Each row below holds a small network's activations on one input, seen along a few directions.
In each table, some parts of the input vary, and every possible input appears once, in random order.
Descriptions start from the smaller parts, as in this example, which fits no table here: values(2) and (point or line(9) or (line(6) and ring(8))).
Shared parts are said once, and a part with two or three values counts as separate values.

Other details of the inputs vary at random and push rows far along two fixed directions, the same in every table; ignore that.

Table:
R1: -18	14	11	-28	17	31	-22	1	3	-5	9	-20	14	-14	30
R2: -11	-2	0	-5	-1	-52	57	0	48	-27	11	-10	5	-33	-47
R3: 61	11	1	49	-15	48	5	5	-19	32	19	5	10	35	21
R4: -43	2	0	-9	-15	40	-35	1	-6	-13	-15	31	-3	-37	49
R5: -49	-1	-2	-13	6	-30	-25	-2	5	-16	1	10	-5	-42	0
R6: 72	13	-4	40	7	-20	58	-10	23	23	23	-11	-5	44	-47
R7: -26	12	13	-40	26	-14	10	-13	26	-29	1	-23	5	-17	-14
R8: -24	-22	3	-13	1	-74	64	1	43	-19	13	-32	4	-21	-75
R9: 64	12	2	51	-14	45	11	-4	-23	29	14	8	5	43	18
R10: 39	24	13	0	25	47	-18	-12	-20	12	12	-13	-1	33	21
R11: 3	-3	0	15	-17	42	-10	12	0	10	5	9	7	-7	27
R12: 36	-12	-1	34	-8	-6	19	25	-10	31	37	-31	22	17	-21
R13: 26	17	-9	16	-10	57	-33	-9	-36	11	-17	30	3	16	58
R14: 67	-3	0	35	12	-42	45	-8	4	23	28	-28	-8	51	-61
R15: 44	-7	9	25	-12	29	19	0	-12	21	8	-3	-3	46	-3
R16: 1	0	4	2	0	7	2	-5	6	5	-5	13	-15	8	-2
R17: -15	-10	-9	-22	9	-86	39	-8	24	-28	-7	-27	0	-10	-62
R18: 56	-14	-5	13	4	-46	59	11	14	19	8	-43	12	47	-64
R19: -3	-5	4	5	-6	-8	11	-4	-7	-5	-2	-2	-8	8	-13
R20: 35	4	-4	3	-2	11	20	-11	-4	3	-16	6	-4	34	-9
R21: -45	8	-4	-23	2	-1	-15	-16	17	-25	-20	35	-19	-32	11
R22: 8	-1	-5	-7	-5	7	9	-3	8	0	-15	1	2	2	-2
R23: -14	-14	-9	-21	10	-95	47	-2	32	-25	-1	-33	8	-14	-74
R24: 16	13	0	29	-20	62	-31	10	-25	19	8	25	10	-6	56
R25: 51	-12	-1	33	0	-39	54	13	10	21	35	-45	14	32	-60
R26: -40	0	5	-16	-4	16	-29	-4	4	-7	-12	27	-13	-24	26
R27: -47	-5	1	-12	-1	8	-40	9	-5	-1	-1	20	-3	-36	33
R28: 23	15	12	-8	26	17	1	0	9	12	28	-33	17	10	1
R29: 29	-4	-3	13	-11	26	-20	12	-33	27	-8	-5	7	33	26
R30: -70	3	0	-29	-9	9	-23	-11	10	-40	-27	34	-13	-50	28
R31: -44	-5	0	-8	3	-2	-41	10	-6	-3	3	18	4	-37	24
R32: 4	1	-3	6	-1	1	12	-1	23	6	6	7	-6	-7	-8
R33: 72	-1	-9	20	5	-33	69	8	33	13	19	-32	19	30	-55
R34: 26	-10	-7	9	0	-16	7	16	-10	16	1	-22	14	24	-16
R35: -9	-3	-7	-10	-10	31	-19	4	2	-1	-17	11	6	-15	32
R36: -16	7	-10	-19	0	-15	3	-8	18	-25	-16	11	5	-30	2
R37: 29	11	-1	13	6	2	23	-14	8	6	-4	14	-20	29	-15
R38: -10	11	-4	4	-2	-6	1	-1	22	-6	8	16	-2	-32	2
R39: -42	18	10	-57	41	-61	33	-28	49	-54	-1	-27	-12	-29	-52
R40: 72	-12	-1	26	-7	26	21	15	-13	42	4	-22	14	61	-7
R41: -29	-4	3	-2	-6	-6	-14	4	-11	-7	-1	2	0	-16	3
R42: 48	-16	-3	15	-4	-7	24	19	-3	34	11	-32	22	37	-27
R43: -40	25	12	-34	23	39	-53	-8	-7	-18	-2	2	3	-32	50
R44: -14	4	-4	-19	-4	8	-7	-12	4	-14	-26	16	-4	-7	10
R45: -7	-19	4	0	-9	-5	27	7	19	2	11	-14	4	-6	-18
R46: 80	-6	1	27	-7	32	20	3	-24	37	-2	-11	2	76	-5
R47: 34	14	12	-16	29	-22	48	-11	27	-7	15	-44	4	31	-48
R48: -49	-8	-2	-42	-1	-21	-1	-11	11	-32	-35	12	-11	-26	-2
R49: 33	16	-4	28	-1	14	6	1	7	17	12	11	-1	8	1
R50: -25	-3	-3	-24	0	-21	-4	-9	-8	-22	-28	8	-11	-5	-3
R51: 61	5	5	54	-8	77	-56	19	-58	63	21	11	4	50	58
R52: -31	-2	-1	-3	-4	-17	-8	-7	-13	-20	-2	3	-7	-22	1
R53: 4	1	2	8	9	-19	-2	-8	-3	-2	0	5	-15	11	-13
R54: 54	-10	3	28	8	-33	48	8	20	26	25	-27	1	45	-57
R55: -58	-6	2	-18	-4	-19	-17	6	0	-22	-8	4	3	-43	2
R56: -8	-7	4	5	-6	-9	9	2	-2	-3	1	-6	-1	0	-12
R57: -9	-5	3	1	-1	-21	9	-5	-6	-12	0	-5	-6	1	-17
R58: 32	-10	1	18	15	-51	40	6	22	10	21	-23	3	25	-60
R59: -15	8	-2	13	-2	31	-61	5	-35	13	3	23	-5	-14	53
R60: -55	4	0	-26	-6	0	-5	-17	10	-40	-24	32	-18	-32	12
R61: 45	-4	0	41	-11	19	0	12	-29	34	27	-19	11	31	1
R62: 34	-14	2	31	-7	3	16	25	-9	32	31	-28	20	23	-17
R63: -48	-9	4	-17	-12	19	-20	2	1	-15	-13	17	-3	-31	26
R64: -46	-4	5	-18	-11	16	-19	-4	-2	-18	-16	20	-9	-24	24
R65: -56	-5	-6	-40	4	-41	-15	-11	-1	-43	-33	11	-10	-31	-3
R66: -21	-16	3	-13	-1	-69	56	-4	36	-21	5	-27	-1	-14	-70
R67: -35	4	-9	-38	10	-70	43	-26	48	-54	-25	4	-6	-37	-44
R68: -22	-12	-9	-11	-4	2	-31	19	-18	5	-7	-4	18	-16	26
R69: -10	5	-10	-1	-11	31	-60	6	-49	1	-18	16	-1	-1	60
R70: -6	26	14	-19	17	71	-49	-10	-30	-8	-7	8	-3	7	58
R71: -48	-14	-3	-38	-4	-5	-8	1	10	-19	-23	7	2	-35	10
R72: -44	-2	-3	-5	1	-7	-41	9	-9	-1	11	14	2	-42	23
R73: -70	0	2	-29	3	-10	-37	-7	-1	-28	-23	32	-18	-48	23
R74: -14	5	3	4	-3	37	-49	-2	-31	6	-9	31	-18	0	48
R75: -24	4	-2	-18	3	-27	19	-14	34	-17	-9	11	-16	-21	-23
R76: -44	-6	2	-17	-3	18	-30	3	7	-4	-6	24	-8	-33	30
R77: 60	-4	-10	42	-17	71	-55	38	-62	66	25	-11	33	39	60
R78: 78	24	-2	62	-9	85	-30	-2	-48	53	11	30	-3	51	59
R79: -45	4	1	-21	-1	31	-43	-10	-15	-16	-22	45	-26	-18	45
R80: 2	-8	-5	-10	3	-39	11	2	1	-6	-12	-16	5	9	-25
Each input here is: line(4) and (values(2) or (values(3) and line(6))).
Changing only the line(4) part turns R67 into R36. The same change can be made to R44. Which row results?
Answer: R22
Changing only the line(4) part turns R26 into R79. The same change can be made to R43. Which row results?
Answer: R10
Changing only the line(4) part turns R38 into R78. The same change can be made to R62. Which row results?
Answer: R57
Change only the values(2) part in R39. List by row number the other rows that result.
Answer: R47

Table:
R81: -35	5	2	-26	3	44	-76	5	-47	-3	-19	11	1	-10	65
R82: -25	10	-1	29	-24	89	-84	22	-39	28	11	49	7	-38	100
R83: -37	22	10	-13	9	64	-59	-1	-8	-5	6	19	5	-43	69
R84: 77	-9	-1	56	-16	15	30	22	-6	51	29	-19	16	51	-21
R85: -31	11	2	-21	2	58	-69	2	-32	-2	-16	20	4	-22	73
R86: -67	-15	-8	-25	-9	-43	-19	1	-3	-29	-21	16	-10	-44	0
R87: 77	-7	-1	57	-12	15	33	20	-2	48	38	-19	16	45	-20
R88: 46	-12	-5	45	-23	36	-7	21	-25	46	15	0	11	34	18
R89: -11	6	9	-28	24	-46	49	-14	47	-27	13	-30	2	-13	-53
R90: 78	-20	-6	51	-16	1	14	23	-36	52	20	-25	10	68	-20
R91: -58	0	4	-57	23	-64	34	-20	49	-54	-15	-16	-6	-43	-47
R92: -22	-5	2	-43	27	-85	49	-16	39	-40	-7	-37	-6	-7	-72
R93: -65	-11	-9	-22	-12	-29	-16	0	4	-26	-20	24	-7	-50	7
R94: 39	-2	-8	11	0	-87	114	-39	65	-29	-17	9	-36	31	-106
R95: -106	5	1	-80	26	-67	-2	-24	33	-76	-31	-3	-11	-73	-21
R96: 76	-13	-5	53	-13	4	22	20	-23	50	25	-23	14	59	-20
R97: -17	28	5	-15	1	70	-42	-32	-18	-20	-39	61	-28	-1	68
R98: 82	7	9	27	10	25	30	8	1	37	29	-38	19	56	-21
What do these inputs look like to the network?
Answer: values(2) and (point or line(8))
Changing only the values(2) part turns R93 into R85. The same change can be made to R87. Which row results?
Answer: R89
Change only the values(2) part in R91. List by row number the other rows that result.
Answer: R88

Table:
R99: -96	-6	0	-55	2	-21	-33	-10	3	-47	-34	18	-10	-61	22
R100: -38	-10	-4	-13	1	-65	26	-3	26	-25	0	-6	-4	-36	-38
R101: -79	9	-3	-3	-28	77	-98	-2	-38	-13	-34	81	-19	-64	111
R102: 59	11	8	16	8	42	17	3	2	26	23	-27	17	39	1
R103: 49	5	12	12	6	49	-6	18	-8	32	24	-36	27	28	17
R104: 41	-11	-3	35	-8	27	-22	30	-31	48	25	-21	23	28	19
R105: 26	-12	1	39	-15	18	-1	23	-14	34	24	-1	11	16	5
R106: -11	11	-9	15	-17	67	-62	-2	-36	9	-22	50	-13	-8	83
R107: 48	-7	-5	34	-7	7	9	14	-14	33	22	-16	11	34	-6
R108: 51	4	-3	28	-5	6	28	-4	-1	10	-1	8	-5	45	-17
R109: -80	-9	-3	-50	3	-32	-22	-9	8	-45	-24	15	-10	-57	6
R110: 43	-10	-2	31	-8	24	-17	27	-33	43	20	-24	26	30	14
R111: -76	11	-5	-22	-17	69	-98	1	-46	-18	-33	59	-8	-55	107
R112: -41	-4	-9	-23	0	-75	47	-26	52	-48	-20	17	-24	-38	-53
R113: 38	-11	1	18	-3	17	-9	19	-27	38	12	-33	20	35	4
R114: 45	14	9	16	18	25	-3	-1	-13	23	26	-24	4	36	2
R115: 36	-10	-4	36	-12	18	-17	30	-26	43	28	-15	23	19	14
R116: -19	-20	0	-23	9	-61	26	6	19	-16	3	-31	9	-13	-50
R117: -34	-13	-2	-24	10	-73	38	-7	31	-36	-5	-14	-2	-24	-53
R118: 51	-4	1	20	-4	12	18	2	-10	24	7	-11	-1	42	-12
R119: -33	5	7	-43	37	-84	38	-7	44	-40	13	-45	0	-26	-72
R120: -70	35	9	-35	7	87	-104	-23	-37	-27	-37	71	-23	-46	114
R121: 32	-16	0	41	-18	23	-10	36	-20	52	32	-15	23	20	10
R122: 49	4	2	13	-2	-3	36	-12	4	10	-11	-2	-12	51	-28
R123: -38	-9	0	-40	12	-79	54	-22	43	-45	-22	-12	-15	-17	-64
R124: 53	1	0	17	-2	0	34	-9	5	11	-4	1	-12	47	-27
R125: 45	-1	-5	36	-15	15	8	8	-12	27	16	3	4	26	-1
R126: -6	16	8	-19	13	30	0	-16	12	-13	-10	4	-1	-8	21
R127: -32	17	2	-55	26	-63	71	-45	76	-64	-22	4	-18	-27	-68
R128: -97	22	5	-67	27	-33	-17	-33	29	-70	-26	21	-23	-70	4
R129: 34	-7	-2	41	-16	14	16	12	-3	31	17	2	2	21	-6
R130: 49	-4	-5	22	-2	-38	56	0	18	13	16	-21	-1	34	-58
Changing only one part turns R102 into R127. The same change can be made to R99. Which row results?
Answer: R122
What do these inputs look like to the network?
Answer: line(4) and (values(2) or line(6))
List by row number the other rows that have the line(4) part in common with R121.
Answer: R103, R104, R110, R113, R115, R116, R119
Start at R110 and move only the line(4) part, one step at a time. The first step leads to R117. Which rows follow, in order?
Answer: R111, R108
Change only the values(2) part in R128. List by row number the other rows that result.
Answer: R126

Table:
R131: -26	4	3	13	-8	7	-33	-1	-16	-4	-5	44	-20	-25	28
R132: 62	-11	-7	41	-11	-23	56	0	17	16	15	-10	-1	44	-46
R133: 23	24	10	49	-11	83	-17	20	0	31	39	20	20	-14	48
R134: -106	-11	0	-93	15	-87	29	-29	53	-87	-51	-5	-12	-70	-54
R135: 52	22	5	8	11	42	15	-27	2	11	-6	3	-12	47	11
R136: 26	-5	-1	6	24	-60	20	1	-9	4	17	-46	4	40	-56
R137: 33	-10	-7	30	-9	-11	8	19	-15	27	13	5	2	20	-16
R138: -54	-5	10	-33	21	6	-56	28	-3	3	27	-35	34	-46	33
R139: -12	-3	-2	-13	8	9	-49	9	-38	9	-12	-15	4	6	24
R140: -15	11	5	-26	10	17	-17	-17	-5	-19	-22	8	-14	-5	23
R141: 53	16	6	20	7	63	-32	-7	-40	32	3	0	-9	46	39
R142: -59	-8	1	2	-12	18	-37	26	1	-1	32	2	22	-68	38
R143: 26	-26	-10	22	-21	-46	38	23	-2	28	10	-31	14	24	-43
R144: 47	20	2	2	27	-12	49	-33	26	-8	2	-8	-16	40	-40
R145: -36	-17	-15	11	-32	18	-61	22	-46	14	-14	16	8	-26	57
R146: -90	22	5	-78	47	-104	49	-57	68	-99	-29	20	-40	-61	-66
R147: -90	-17	-18	-23	-14	-49	-46	5	-14	-29	-24	18	-10	-72	22
R148: -25	7	-1	-2	-17	25	-4	-10	14	-11	-23	49	-17	-19	29
R149: -39	4	5	8	-8	27	-24	20	10	3	27	10	14	-60	32
R150: 67	-1	4	16	16	-20	33	-4	-4	22	15	-43	0	60	-45
R151: 38	-18	-9	28	-16	-35	41	9	5	14	9	-11	2	28	-40
R152: -54	-6	2	-39	1	7	-47	10	-30	-14	-26	-5	8	-17	33
R153: 37	-23	-11	20	-22	-24	49	11	13	15	4	-14	11	27	-44
R154: -53	-12	0	-42	-3	9	-44	7	-23	-18	-34	-6	12	-21	29
R155: 52	9	4	-8	15	3	63	-29	35	-10	-13	-9	-5	38	-36
R156: 5	-1	11	-27	34	-53	45	11	52	-5	40	-63	26	-14	-69
R157: -38	19	4	-47	17	6	10	-36	28	-46	-34	24	-20	-24	12
R158: -42	-8	-10	-9	-26	26	-24	0	-1	-17	-25	42	-7	-33	38
R159: -8	1	5	-20	5	14	-22	-3	-18	-10	-17	-3	-2	6	21
R160: 68	6	-3	49	1	-9	56	-8	23	22	17	8	-15	50	-43
R161: 46	10	3	42	5	-25	44	-14	22	10	15	18	-21	32	-42
R162: -19	-22	-19	9	-36	34	-48	29	-42	21	-14	15	21	-10	49
R163: -27	10	11	-18	14	-8	-34	-15	-20	-16	-9	1	-15	-10	14
R164: 44	8	-1	45	-18	58	-7	1	-12	26	-1	43	-8	30	36
R165: -14	-11	-9	11	-31	30	-29	16	-25	11	-9	23	5	-8	41
R166: -22	4	-7	-1	-21	30	-4	-12	17	-14	-28	47	-13	-21	32
R167: 44	2	7	-8	12	-10	50	-13	18	-1	0	-25	-4	43	-41
R168: -23	-29	2	14	-1	-37	15	36	13	18	55	-41	35	-34	-30
R169: -45	-7	-3	-33	4	3	-46	7	-29	-14	-24	-10	6	-12	27
R170: 41	4	6	9	-5	65	-31	11	-45	35	-1	-9	11	46	40
R171: 57	-2	-5	44	-8	8	19	9	-7	36	17	7	-8	38	-16
R172: 39	-11	-3	38	-4	-49	29	6	-1	17	20	-7	-4	22	-46
R173: -31	-11	-1	-16	-12	-57	47	-14	44	-29	-12	8	-13	-26	-51
R174: -50	-12	-12	8	-13	-9	-63	19	-45	-1	-5	30	1	-40	37
R175: 40	43	14	11	19	84	-20	0	8	20	29	-9	24	0	52
R176: -21	13	12	-44	40	-59	53	-3	68	-39	28	-41	15	-39	-64
R177: 53	5	8	9	-6	73	-18	-5	-27	27	-12	-2	3	42	40
R178: 47	20	8	17	15	19	-7	-17	-20	21	12	-11	-16	45	3
Changing only one part turns R170 into R157. The same change can be made to R156. Which row results?
Answer: R175
Changing only one part turns R167 into R152. The same change can be made to R141. Which row results?
Answer: R139
What do these inputs look like to the network?
Answer: values(2) and line(4) and (point or line(5))
Change only the line(4) part in R136. List by row number the other rows that result.
Answer: R146, R163, R178
List by row number the other rows that have the line(4) part and the values(2) part in common with R171.
Answer: R131, R132, R149, R158, R173
Change only the values(2) part in R159. List by row number the other rows that result.
Answer: R151
Change only the line(5) part in R151. List by row number the other rows that result.
Answer: R137, R153, R165, R172
